A small network was shown many inputs. Here are its activations along a few directions, one row for each input.
In each table, some parts of the input vary, and every possible input appears once, in random order.
A made-up example of a description, with smaller parts first: one of 6 places along a line, together with either a single point or one of 9 places along a line or (one of 3 separate values, together with one of 8 places around a ring).
Shared parts are said once, and a part with two or three values counts as separate values.
In the rows, zero is written as 128.

Other details of the inputs shift rows strongly along two fixed directions, in all tables alike. That doesn't count.

Table:
R1: [161  64 156 210 173 120 131 101 138 129 156 130 177]
R2: [ 57 234  73  54  65 137 117 165  83 110  87 107 107]
R3: [148 138 141  22 158  44 118  91 103 214 112 156 113]
R4: [ 92 133 115 184  71 226 148 180 157  53 110  79 110]
R5: [114 183 129  76 165  37 109  74  67 191 136 137 151]
R6: [174  71 151 202 176 120 130 111 152 121 164 150 173]
R7: [146 133 135  20 159  49 111  90 103 211 110 162 123]
R8: [163  70 172 198 182 115 138 111 161 136 157 110 160]
R9: [100 133 112 184  77 219 141 180 157  43 118  90  98]
R10: [113 175 131  67 173  36 112  92  73 191 128 133 157]
R11: [157  66 161 209 176 123 132  93 140 131 157 122 173]
R12: [156  60 163 199 183 122 135 110 145 132 150 119 179]
R13: [162  78 173 208 176 115 135  94 156 130 166 121 153]
R14: [164  68 166 194 188 118 126 103 163 122 162 119 154]
R15: [ 97 188  82  19  51 160 128 178 103 126  72 145  74]
R16: [115 183 124  71 167  37  99  72  82 183 137 146 151]
R17: [ 62 227  67  56  66 144 123 177  69 103  88 125 121]
R18: [128 172 109  74 165  42 104  91  66 180 135 165 172]
R19: [175  63 151 191 181 119 132 128 157 127 155 139 180]
R20: [ 56 243  73  64  61 135 114 147  78 105  96 119  99]
R21: [191  34 163 162 154 128 133 106 186 153 158 157 115]
R22: [110 133 105 180  78 222 143 191 156  38 121 107 104]
R23: [123  90 121 151  49 245 157 195 173  67  88 109  74]
R24: [122 102 128 157  42 236 160 171 188  74 121 107  43]
R25: [119 187 132  58 176  29 102  84  87 183 140 133 132]
R26: [187  35 169 160 155 130 135  98 188 154 160 150 112]
R27: [ 98 197  75  25  46 152 122 161 115 130  98 157  55]
R28: [ 90 126 109 188  68 226 150 190 139  49 105  89 122]
Description of these inputs: one of 4 places along a line, together with either one of 2 separate values or one of 5 places around a ring.
- The inputs of R12 and R17 match in every part but the place on the line of 4. If R14 is changed in the same way as R12 into R17, which row does it become? => R22
- List by row number the other rows that have the place on the line of 4 in common with R10. => R3, R5, R8, R13, R24, R25
- Change only the place on the ring of 5 in R9. List by row number the other rows that result. => R1, R2, R20, R28

Table:
R29: [ 61 202  81 112  34 208 144 193  83  68  92  92  89]
R30: [ 93 153  76  69  28 199 140 196 126 101  85 127  74]
R31: [130 126 124  94 172  58 108  76  83 182 134 144 161]
R32: [ 74 250  78  34 115  69  95 127  77 151 116 122 113]
R33: [ 82 237  83  49  88 120 118 150  62 108 102 128 114]
R34: [ 82 179 113  92 107 131 121 126 108 132 114 111 131]
R35: [166  94 150  78 147  72 123  82 129 201 148 159  98]
R36: [140  93 138 240 109 190 147 149 171  79 148 114 140]
R37: [154  86 148 171 178 109 113  94 149 125 163 140 169]
R38: [124  90 125 222  93 219 146 146 152  61 115 112 129]
R39: [114 165 119  47 178   8  86  62  66 216 146 157 168]
R40: [169  90 170 160 196  76 126 100 122 154 141 123 173]
R41: [118 100 144 213 103 207 170 173 160  70 130  91 132]
R42: [ 92 205  98 100  83 140 127 151  74 111  98 130 121]
R43: [138 117 144 116 179  67 110  81 111 162 123 125 160]
R44: [119 150 132  58  93 120 128 120 136 149 106 128  59]
R45: [147 113 135 121  82 161 140 128 155 131 123 147  71]
R46: [182  20 177 238 197 115 149 111 159 135 181 131 181]
R47: [132 142 133 107 170  52  97  73  99 180 144 162 171]
R48: [175 109 127  58 161  50 109 101 117 208 124 192 150]
R49: [ 86 178 100  75  33 209 136 175 145  85  93 112  19]
R50: [181  45 175 231 192 143 136 130 158 104 158 118 162]
R51: [121 179 112  57 176   8 101  74  75 216 154 148 162]
R52: [134  72 138 218 133 201 136 146 166  64 127  99 128]
R53: [114  87 135 212 101 230 159 155 163  65 112  86 125]
R54: [ 44 243  72  45  73 133  97 150  83 106  95 111  93]
R55: [155 118 137 158 176  89 120 102 141 137 168 137 162]
R56: [140 137 151 117 168  86 133 112  97 163 129 126 165]
R57: [187  65 138 114 159 117 128 128 162 149 139 170 141]
R58: [118 130 135 102  69 187 151 147 156 120 110 116  54]
R59: [126 103 132 221 104 211 158 175 162  39 143 108 126]
R60: [122 145 100  49 108 130 115 160 128 140 100 151  96]
R61: [213  21 184 177 174 132 143  93 198 143 171 157 113]
R62: [164 105 139  47 172  56 118 105 123 212 123 171 148]
R63: [124  92 147 220 112 191 157 168 164  62 129  88 129]
R64: [158 101 158 163 191  81 131  92 145 172 163 123 176]
R65: [166  75 143  97 154  98 123 127 153 165 117 151 133]
R66: [ 55 246  77  53  85 118 117 165  73 106  99 115  94]
R67: [129  90 124 209 106 219 144 149 161  46 126 106 127]
R68: [ 90 150 120 138  90 160 121 143 136  89 110  94 121]
R69: [ 86 199  99 108  91 127 131 147  86 113 112 136 123]
R70: [171  77 167 190 196  79 124  93 161 153 163 115 174]
- Describe the family of inputs behind these rows. => one of 6 places around a ring, together with either one of 2 separate values or one of 5 places around a ring
- The inputs of R56 and R40 match in every part but the place on the ring of 6. If R58 is changed in the same way as R56 into R40, which row does it become? => R44
- Change only the choice among 2 separate values in R45. List by row number the other rows that result. => R48
- Change only the place on the ring of 6 in R46. List by row number the other rows that result. => R41, R59, R63, R66, R69

Table:
R71: [132 105 129 196 115 186 139 126 133  78 147 119 130]
R72: [125 105 155 184 117 181 148 123 158  90 149 105  94]
R73: [157  93 141 142 144 115 121  95 123 150 130 172 150]
R74: [135 109 129 188 136 170 126 155 165  74 135 110 116]
R75: [172  77 147 122 165 100 114  98 149 139 130 157 141]
R76: [ 80 171 107  64 120  86 104 100 103 166 108 116 139]
R77: [ 72 228  97  77  41 172 147 175 110  98  99 103  70]
R78: [115 153 122  65 121 106 114 108  92 162  85 132 126]
R79: [102 184 119  63 136  84 127 127  85 163  99 118 147]
R80: [134 116 118 138 142  97 105  86 127 156 152 146 163]
R81: [149 111 161 154 172  82 128  92 136 153 161 130 124]
R82: [ 74 173  99 115  56 176 130 137 149 107 119  99  77]
R83: [ 87 184 114  74 136  77 117 114  78 150 106 112 130]
R84: [114  93 150 183 127 183 146 131 141  85 124  90 128]
R85: [168  78 139 116 170  97 118 115 146 144 141 154 143]
R86: [169  97 161 136 165  92 140 112 142 168 159 137 137]
R87: [141 109 159 141 175  78 125 106 118 155 130 117 168]
R88: [131  75 138 172 115 181 147 166 146 105 115 103 131]
R89: [102 165 108 101  53 183 142 142 129 106  93 119  61]
R90: [112 153 116  59 124 103 117 125  87 167  96 128 128]
R91: [145 127 123 152 159  88 119  99 104 140 151 142 153]
R92: [125  95 122 175 116 180 113 140 188  90 138 112 125]
R93: [ 90 196  95 108  80 167 119 179 128  74 102 108  97]
R94: [139  83 127 180 102 188 143 151 145  99 130 145 130]
R95: [108 172 116  58 134  91 126 136  84 168 103 121 144]
R96: [166  82 155 137 158  94 135 112 141 167 156 140 126]
R97: [113 199 102  49 140  81 113 138 105 145 113 142 131]
R98: [151 113 131 133 157  98 133 121 116 156 148 162 167]
R99: [ 82 190  96 100  86 182 116 158 122  70 110 107  85]
R100: [114 189 101  82 123  90 126 125  84 151 123 154 147]
R101: [150 128 132 149 154  86 120 106 109 144 149 147 163]
R102: [163  84 135 117 174  87 119 127 143 146 146 152 147]
R103: [172  77 156 137 157 104 135 100 145 168 150 142 121]
R104: [135  84 123 184 104 180 145 162 144  97 137 141 134]
R105: [146  95 128 164 127 177 146 174 171  83 133 121 129]
R106: [135 112 157 191 108 166 147 145 162  94 143 105 106]
- Describe the family of inputs behind these rows. => one of 4 separate values, together with either a single point or one of 8 places along a line
- The inputs of R98 and R95 match in every part but the choice among 4 separate values. If R71 is changed in the same way as R98 into R95, which row does it become? => R84
- List by row number the other rows that have the choice among 4 separate values in common with R75. => R74, R85, R92, R93, R97, R99, R102, R105
- Change only the place on the line of 8 in R81. List by row number the other rows that result. => R72, R77, R86, R89, R96, R103, R106
